A small network was shown many inputs. Here are its activations along a few directions, one row for each input.
Each table varies a few parts of the input and shows all the possible inputs, shuffled.
A made-up example of a description, with smaller parts first: one of 4 places along a line, together with either a single point or one of 11 places along a line or (one of 3 separate values, together with one of 5 places around a ring).
Shared parts are said once, and a part with two or three values counts as separate values.
In the rows, 128 means zero.

Other details of the inputs vary at random and push rows far along two fixed directions, the same in every table; ignore that.
These rows show it; all are for the same input, with only those details redrawn:
[114 139 142 132 147 168  90 146 138 130 145 128  98 135 130]
[111 136 136 130 152 158  98 139 132 137 145 128 105 138 132]
[113 136 134 129 148 156 103 138 130 133 143 129 108 133 131]
[186  94 160 131 114  94 175 168 120  65  86 132 198 106 125]
[ 86 138  67 109 155  89 195  44  46 207 128 126 175 128 120]
[183  95 164 132 118  95 174 168 121  69  87 132 193 108 128]

Rows:
x1: [187  82 159 145 125  99 163 183 117  72  91 132 201 109 131]
x2: [106 145 146 122 130 165  90 135 143 135 146 121  75 135 133]
x3: [104 152  70  93 111  74 195  22  73 212 115 115 145 125 132]
x4: [126 124 139 151 148 164  81 161 138 141 140 120  82 142 154]
x5: [208  90 183 143  94  94 169 188 137  58  65 125 175 108 149]
x6: [163  83 109 169 105  73 176 158 114  56  99 169 188 105 101]
x7: [ 82 125  15 151 137  67 198  42  53 192 135 159 145 125 109]
x8: [113 134 138 129 147 159  99 141 132 139 144 120  90 135 139]
x9: [112 145 146 124 124 163  84 139 156 144 137 120  62 139 147]
x10: [ 91 125  62 122 165  81 192  48  39 214 135 118 170 131 133]
x11: [111 158 142 108 112 154 102 118 156 132 144 126 102 134 125]
x12: [105 147 134 122 140 165 107 141 135 131 143 128 114 130 133]
x13: [ 64 139  20 139 138  81 199  43  51 182 146 162 175 121  97]
x14: [206  97 156 116  81  75 164 135 156  78  82 107 180 113 120]
x15: [112 138 145 121 131 155 100 140 140 129 138 129 104 138 127]
x16: [131 144 164 119 114 163  73 148 177 110 148 125  83 137 127]
x17: [188 108 176 116  85  85 171 142 139  71  88 115 169 110 129]
x18: [139 145 134 114 111 142  71 114 194 152 138 105  66 146 136]
x19: [127 140 126 111 119 133  92 102 170 146 141 115 101 142 118]
x20: [183  95 164 132 118  95 174 168 121  69  87 132 193 108 128]
x21: [ 88 126  80 162 131 154  94 135 123 130 168 155  78 133 108]
x22: [ 95 159 141 117 129 169  94 134 149 132 150 128  95 133 131]
x23: [118 152 130 106 119 141  89 108 182 145 145 114 102 144 124]
x24: [123 132 145 139 145 171  87 174 148 110 147 125 115 130 138]
Describe the family of inputs behind these rows. -> one of 4 places along a line, together with either a single point or one of 5 places along a line
List by row number the other rows that have the place on the line of 4 in common with x14. -> x2, x8, x10, x17, x21
List by row number the other rows that have the place on the line of 4 in common with x7. -> x3, x4, x5, x9, x18

Rows:
x25: [112 137 142 143 136 174  78 166 159 104 155 140  94 133 123]
x26: [ 55 156  73 126 156 133 141  69  77 192 163 142 122 137 116]
x27: [143 109 115 138 130  91 179 125  91 120 104 138 178 114 125]
x28: [110 136 144 146 143 177  82 167 146 109 154 143  87 135 127]
x29: [145 126 141  97 117  91 176 102 111 125 104 112 192 121 124]
x30: [ 82 158 107  89 153 132 129  57 102 202 151 108 120 147 131]
x31: [ 86 158  87 101 135 123 134  54 104 206 140 115 101 143 133]
x32: [209  85 169 144  88  91 160 186 152  47  79 127 164 106 132]
x33: [145 115 111 126 104  80 178 104 114 112 108 134 170 115 113]
x34: [139 115 109 128 122  90 177 114 105 117 111 137 188 116 115]
x35: [223  93 198 131  74  98 155 202 168  33  64 118 171 100 146]
x36: [ 67 147  72 130 164 137 130  79  79 204 160 133 105 136 132]
x37: [126 133 138 137 129 159  80 148 164 119 147 130  89 136 124]
x38: [151 125 125 107 100  82 179  99 117 126  96 123 171 117 127]
x39: [137 139 177 111 135 168  76 153 167 120 135 108  92 140 142]
x40: [128 131 140 138 119 152  86 147 165 111 140 130  81 136 122]
x41: [115 132 149 150 144 177  80 174 145 109 150 141  83 134 133]
x42: [ 73 155  70 118 144 121 134  58  98 196 157 127 122 140 113]
x43: [104 133  92 125 131 112 137  81 108 171 135 127 110 136 122]
x44: [140 113 113 135 127  93 180 121  95 115 108 141 182 114 119]
x45: [117 130 150 150 143 179  81 180 143 107 150 137  81 132 140]
x46: [123 128 139 145 142 168  79 164 152 126 145 127  86 136 137]
x47: [158 104 114 132 118  86 173 123 107 125 103 124 171 117 130]
x48: [116 134 134 139 142 166  80 152 156 124 149 134  93 139 124]
x49: [161 117 152 101 122  94 173 118 106 127  96 103 179 121 143]
x50: [131 128 143 140 131 159  77 154 163 121 142 127  85 136 130]
x51: [146 129 124 106  97  84 179  99 120 120 100 124 175 115 124]
x52: [143 120 159 150 137 168  73 186 171  96 136 134  91 133 134]
Describe the family of inputs behind these rows. -> one of 4 places along a line, together with either one of 2 separate values or one of 5 places along a line
The inputs of x43 and x33 match in every part but the place on the line of 4. If x52 is changed in the same way as x43 into x33, which row does it become? -> x34
Which other rows does x51 become when the choice among 2 separate values takes its other values? List them by row number. -> x29
A walk changes only the place on the line of 5. It starts at x32 and steps to x47. List the rest of the walk in order. -> x46, x36, x45
